Each row below is a small network's average activation on inputs in which a field has the value named, seen along a few directions.
Values that are neighbours, or in one group, have similar rows; names and order tell nothing.
In the rows, zero is written as 500.
Random noise pushes rows far along 21 fixed directions. That doesn't count. These rows show it; they differ only by the noise:
[456 808 515 835 613 775 648 444 461 592 569 607 350 298 538 545 375 496
 510 577 411 491 408 413 452 552 590 685  14 645 512 303 479]
[594 435 257 479 687 624 272 439 355 304 411 599 458 767 613 470 535 399
 289 556 503 680 348 688 600 422 465 561 745 519 529 310 317]
[744 409 498 655 711 562 384 403 679 519 295 306 518 497 539 427 646 545
 505 557 443 595 654 433 331 447 657 551 417 634 513 662 367]
[337 354 663 451 498 516 387 444 540 476 397 443 576 522 638 385 420 512
 788 676 689 367 534 259 314 667 321 535 512 243 499 452 405]
[601 599 376 422 234 369 333 500 298 499 386 473 386 623 563 519 354 550
 435 491 312 609 390 624 783 316 605 408 557 508 664 542 444]
[585 486 534 458 493 381 697 441 512 372 553 323 305 509 488 613 680 624
 642 281 401 324 671 402 452 553 512 597 485 740 634 626 445]
[585 471 643 457 217 512 461 465 503 356 687 605 545 427 657 455 549 623
 656 616 475 629 523 472 487 382 407 373 320 521 482 240 463]
[525 600 437 571 543 659 693 399 412 532 501 680 258 534 539 335 421 393
 477 541 275 371 523 469 422 625 629 487 470 586 414 441 415]
[643 430 369 436 583 521 516 665 721 545 360 484 509 547 544 444 431 461
 344 534 517 481 471 565 509 363 613 574 634 439 434 261 395]
[625 324 333 619 483 232 633 716 483 439 352 311 484 383 354 430 444 420
 432 489 450 278 638 602 389 349 505 319 567 551 497 472 568]
[534 480 495 306 391 501 709 561 577 454 548 705 633 501 417 565 470 516
 484 495 266 536 485 557 623 445 555 465 566 627 406 441 648]
[603 401 364 464 446 412 329 525 578 497 423 322 299 497 565 567 505 481
 394 385 586 527 640 515 473 448 444 505 695 493 596 318 332]
[546 501 717 669 464 560 498 465 341 304 427 501 442 523 418 557 674 580
 430 587 629 657 667 709 258 412 543 512 495 643 722 339 362]
[515 237 383 537 308 504 469 625 459 652 452 294 381 411 466 625 484 756
 575 356 397 281 572 496 486 621 406 506 458 463 538 645 405]
[760 323 296 655 525 617 319 282 718 333 477 444 505 462 622 358 361 545
 499 459 470 541 594 480 556 376 579 591 588 547 507 690 476]
[333 457 585 465 422 637 772 609 631 658 653 606 523 423 422 660 540 613
 424 429 515 389 424 446 560 670 460 459 525 466 334 515 662]
[497 604 574 704 567 695 445 486 631 557 354 483 315 454 585 311 429 428
 410 650 494 417 276 562 517 268 528 586 528 500 471 836 612]
[529 362 605 525 502 584 559 305 454 440 392 538 508 569 468 332 495 580
 674 466 304 275 565 416 452 426 319 504 312 582 412 622 538]
[608 540 645 490 322 576 465 604 523 496 501 510 193 437 513 532 586 365
 326 677 450 538 356 553 261 401 395 428 508 452 485 462 411]
[505 346 833 654 154 692 614 454 741 592 377 447 339 465 616 417 323 643
 526 503 694 504 804 418 362 552 559 371 706 319 588 454 442]
[391 347 654 224 418 428 719 696 705 516 555 503 670 491 371 638 438 572
 504 310 695 329 566 509 395 561 346 530 495 382 394 424 579]
[465 530 225 329 626 414 518 740 615 619 465 464 738 492 579 597 281 479
 556 414 418 526 361 477 764 524 560 583 424 480 420 474 578]
[450 375 449 434 637 370 445 389 350 345 381 417 545 717 466 398 528 451
 563 430 524 336 503 497 526 500 368 488 651 464 527 711 510]


Tafu, 11 values:
f5: [455 620 396 382 807 387 329 282 496 433 765 634 635 504 594 256 731 338
 609 556 594 569 425 381 505 561 487 489 458 488 299 467 503]
f3: [578 574 815 654 347 570 581 506 481 520 337 445 353 442 519 513 494 565
 626 604 397 556 652 499 382 421 569 522 462 598 702 465 435]
f8: [382 489 552 364 456 444 487 506 706 611 737 543 387 305 578 296 581 471
 571 450 722 366 588 464 350 584 499 416 660 424 322 576 540]
f11: [420 469 243 536 722 503 469 387 341 553 502 570 507 550 422 307 293 350
 470 182 538 376 770 644 512 575 403 538 492 553 465 392 487]
f9: [456 520 526 426 443 723 605 440 716 663 665 546 475 471 554 610 457 738
 498 197 589 452 499 450 676 600 515 686 410 564 461 574 556]
f6: [420 712 519 523 602 481 503 563 541 657 624 474 536 405 477 563 491 335
 576 520 432 512 350 310 588 492 324 626 261 379 446 390 606]
f4: [665 381 619 560 441 724 486 426 508 307 525 482 539 703 512 603 429 628
 445 360 555 585 417 595 566 478 443 673 558 408 646 774 447]
f10: [746 516 618 571 355 445 530 297 736 379 361 417 512 530 361 669 167 251
 294 501 648 710 581 267 390 538 645 389 631 293 601 707 615]
f2: [743 529 483 636 497 386 602 448 494 134 635 438 546 461 415 501 387 283
 458 454 466 472 437 494 364 296 347 520 202 494 522 540 565]
f1: [571 367 418 367 619 506 446 430 468 571 415 528 415 698 383 515 635 525
 196 424 585 388 347 539 425 596 542 358 607 484 284 722 451]
f7: [395 483 407 500 406 450 602 369 422 523 573 525 417 523 500 519 351 594
 442 263 562 219 410 370 698 542 345 357 319 497 345 442 611]
The values of Tafu form a star with 5 arms.
List every value one step from f9, in the order listed.
Answer: f11
List every value one step from f8, in the order listed.
Answer: f5, f6
List every value one step from f10, in the order listed.
Answer: f1
List every value one step from f3, in the order listed.
Answer: f4

Zadok, 15 values:
v7: [373 578 754 646 472 806 627 356 499 467 546 770 529 438 414 539 473 539
 515 526 523 642 576 582 417 497 402 608 405 610 535 355 606]
v1: [455 414 455 796 665 501 420 689 578 613 425 300 699 488 635 411 504 673
 457 530 857 582 495 599 595 459 688 417 561 354 498 520 489]
v10: [583 420 267 529 752 680 278 339 614 482 542 440 313 493 612 510 610 407
 384 333 389 538 499 498 499 548 319 587 531 712 357 658 444]
v4: [494 599 300 500 456 256 527 625 228 417 499 531 585 403 320 586 383 386
 518 518 385 581 593 672 485 503 639 455 479 589 652 348 489]
v6: [284 384 308 629 615 618 389 507 469 459 546 495 735 330 544 639 280 686
 684 420 721 527 627 586 544 722 551 710 472 581 596 577 550]
v9: [466 673 542 345 698 495 432 272 819 440 307 659 561 444 573 539 390 340
 518 687 617 593 487 190 469 437 606 651 507 602 439 130 547]
v8: [538 464 329 602 576 622 548 388 674 398 552 532 393 429 554 459 416 640
 353 316 618 310 426 592 651 375 571 659 547 615 458 550 536]
v12: [528 243 402 334 377 594 376 433 588 359 414 612 462 530 446 560 528 685
 358 609 584 346 352 540 461 468 488 656 717 438 469 377 392]
v3: [293 821 524 528 600 651 478 394 324 557 500 582 231 587 526 633 304 312
 420 150 505 689 640 689 640 537 388 636 502 717 660 579 542]
v13: [531 796 501 386 282 329 577 580 272 603 374 448 207 642 584 508 318 476
 484 573 430 410 307 390 629 526 690 432 402 375 672 358 347]
v14: [316 686 608 545 547 581 498 659 475 873 663 567 518 501 501 463 630 458
 373 515 643 628 529 565 510 627 579 458 537 285 453 256 440]
v2: [542 427 452 526 643 260 406 673 468 464 315 325 796 449 484 370 284 374
 620 462 673 589 686 646 336 511 576 389 411 494 544 690 521]
v11: [585 420 440 698 683 571 759 444 694 260 761 656 822 342 499 381 671 627
 680 710 412 453 458 391 531 433 654 598 358 619 373 333 639]
v5: [460 234 449 288 416 564 668 608 842 586 499 616 720 492 616 404 417 712
 512 544 632 373 574 433 511 684 734 404 753 402 259 412 497]
v15: [430 458 612 793 408 621 493 756 381 498 522 276 470 458 599 672 549 731
 541 548 753 522 368 538 529 476 372 523 372 401 714 440 438]
A value of Zadok combines one of 3 hidden first parts with one of 5 second parts; all combinations occur once.
Changing only the second part turns v9 into v4. v13 has the same second part as v9; what does that change turn v13 into?
Answer: v7
Changing only the second part turns v14 into v15. v10 has the same second part as v14; what does that change turn v10 into?
Answer: v5
